Here are a small network's activations along a few directions, averaged over the inputs that share one value of a field.
Values that are neighbours, or in one group, have similar rows; names and order tell nothing.
Strong random noise was added to every row along 11 fixed directions; ignore it. To show where, here is one row again and again, with new noise each time:
[ 241  -93  -72  309 -398 -629  128   39  270  160 -153 -149   21 -146
  -89  -28   36  326 -351    4  561  139]
[-257   -5  150   62  -94  -43  544  108 -274  213  279 -456  -76 -104
    0 -587  -20  471 -337 -340  429   45]
[ 133  687 -261  157  184 -488  389 -285  592 -235  -79  -50  383  476
  -33  760   80    8 -682   33   79  323]
[ -52 -617 -426 -267 -216 -349 -369  371  -52 -139 -378 -168 -285 -102
 -234 -589  153  503 -143  698 -493   96]
[  57  117 -171   37 -176  -38 -242 -170 -119  275 -206  362  -63   82
  311   75  239  -71 -239  200  288  -54]
[ 195 -444  -97 -220 -245 -733 -327  174  443  159 -257 -211   66  -41
 -460  231 -164  197  261  683 -432  219]
[-380  925  379 -390 -186  -98 -230 -202  107 -232  -96 -145  746   22
  101  -72 -127 -143 -431  260   73   43]
[ 303    5 -377  120  355   -2 -546 -236   96    2   93   52  248 -405
  376   54 -420 -322   71  261 -228  180]
[ 261 -220 -255  -61  119 -160  146  212   82  852  -18   82  -40  355
  -73  470 -125    8  192  258    7 -183]
[-104  102 -777  398  274  -40   67  204   81  -18 -447  172 -416   21
  211  178  271   -4    5   28  317 -561]
[-804  -75  332 -225  235   70  440  253   75  -82  160 -357  -80  255
 -239  137 -249 -366  305 -218  200 -192]
[-444 -435  464 -484 -160  -44 -185   66   85 -216  116   25  213  360
  -77  -20 -290 -587 -304  232   84  455]
[ 170 -629 -128 -244 -226 -137 -707  -61  -64  232  -90  288   11  -88
  225 -200 -117 -264 -169  583  -80  387]


H, 13 values:
h2: [-266 -385 -690 -297  176  112 -331  197  322   39 -298   99  -66  231
  224 -187  104 -464 -133  375  -52   94]
h4: [-738  501  151  114  130  106  661  239  111 -243 -196 -126 -308   94
 -310  308  503   67  323 -299  352 -694]
h13: [ 312 -328 -193  -79 -277 -163 -172  107   24  124 -266  -44   52  -90
 -101 -548  227  490 -647  457 -103  188]
h11: [-179 -411  168 -171 -320  -37  -21   -7  226  634   11  -25  -27 -149
   52 -108   35 -479  258  -44  575   50]
h6: [ 192  284  248  146  147  437 -213  -41   48   98  -59  424  354   58
  320  291 -265 -836  288 -424  352 -360]
h8: [ 391 -238 -275  231   79 -150  237   30  155  302  267  -97  141 -119
   83   12 -218   56  -70 -271  312  320]
h9: [ 636    5  727  -73 -637  165 -636  144 -332 -542 -182  622  270  206
 -298  234  -82   44  245   96 -449  -28]
h1: [ 383  630 -706   87  621  493  256  -58   32  613 -170  237  -23  220
  199  407  294  161  244   -4 -342 -579]
h12: [ 388  149 -503  316  284   -7 -547  465  319 -262 -379  317  377 -202
  125  293 -490 -486   26  241  178 -655]
h7: [ 260 -660   -7   66 -147  144 -234 -325 -247 -622  112  238 -523  -41
  -26 -275  247   96  168 -116 -468  525]
h3: [-234  540  308  -99 -117   32  238 -149  -40 -348   50 -457   40 -290
 -192 -373  340  571 -135 -234 -327   19]
h10: [ 206 -402   52  158  -17  187   40  243 -250   25   92  104 -358   21
  -56   14   63  220  125 -108  -70 -197]
h5: [-153   29  346 -230 -107  183   95   80 -321  375  327   -6  161  -74
  110 -165 -177 -115   -1 -138  215   32]
The values of H form a ring.
Which values are neighbours of h12? Give them in the order they are listed.
Answer: h10, h5
Which values are neighbours of h13? Give them in the order they are listed.
Answer: h4, h3
Which values are neighbours of h7? Give them in the order they are listed.
Answer: h2, h8

J, 13 values:
j3: [  -5 -712 -362  389  206 -241  141  123  199 -410   20  -45 -416  -23
  -52  109 -122 -189  -86  -84  280  224]
j13: [ 187   19   77    2   39   57  -48  128  -58  135  233    3  295  -31
  127  -53 -349    2 -292  -15   86   74]
j9: [-402  451 -122   -9   70  -68  141 -330  242  192    4 -297   61 -252
  191 -149  220  -21   55 -140  340  -33]
j6: [-205  156 -184 -341   51  -25  -43  328   74  -40 -283 -370   58  -59
 -166 -309  127  286   82  288 -472 -325]
j5: [-372   44 -247  -16   48 -118  141   60  392 -464 -403  322 -185  532
 -168  435  362 -269 -510  211  169  -60]
j12: [-261  308  263 -321  -47  345  127  251 -336  110  -55 -219  169   66
  -73 -399   28  182  157 -140  -74 -321]
j10: [ 241  -58 -127 -191 -301 -357 -135  -86  200  -78 -187  276  239  398
 -133  411  132   40 -329  490 -118  293]
j2: [ 332 -213  -10  112 -134  281 -186  364 -317 -140 -163  247 -151   35
    6 -107 -158  -67  382   18 -133 -413]
j4: [  37 -312   68 -218   32  218 -351 -134 -148  157  -24  121 -162 -345
  188 -132  -27 -122  241  163 -242   85]
j7: [ 243   83 -361  511  292  101    2   56  -74   53   35   75 -107 -200
  135  166 -257  -60  506 -194    0 -344]
j1: [-178 -467  102  159   13 -332 -301 -137  325 -336  100   59 -157 -180
  -53  204  -93 -498    8    7  126  352]
j8: [  98  532   78   89  -10   -2  -70 -210  186  454  -96  293  175   42
  109  450  154 -189  -42    9  400 -209]
j11: [-154  300  306 -517 -547 -561 -230 -179  225  433 -134 -286  549   -6
  -83 -170  107  200 -211  353   79  412]
The values of J form a ring.
Which values are neighbours of j11? Give them in the order they are listed.
Answer: j12, j2
Which values are neighbours of j13? Give them in the order they are listed.
Answer: j3, j1
Which values are neighbours of j8? Give them in the order they are listed.
Answer: j5, j4
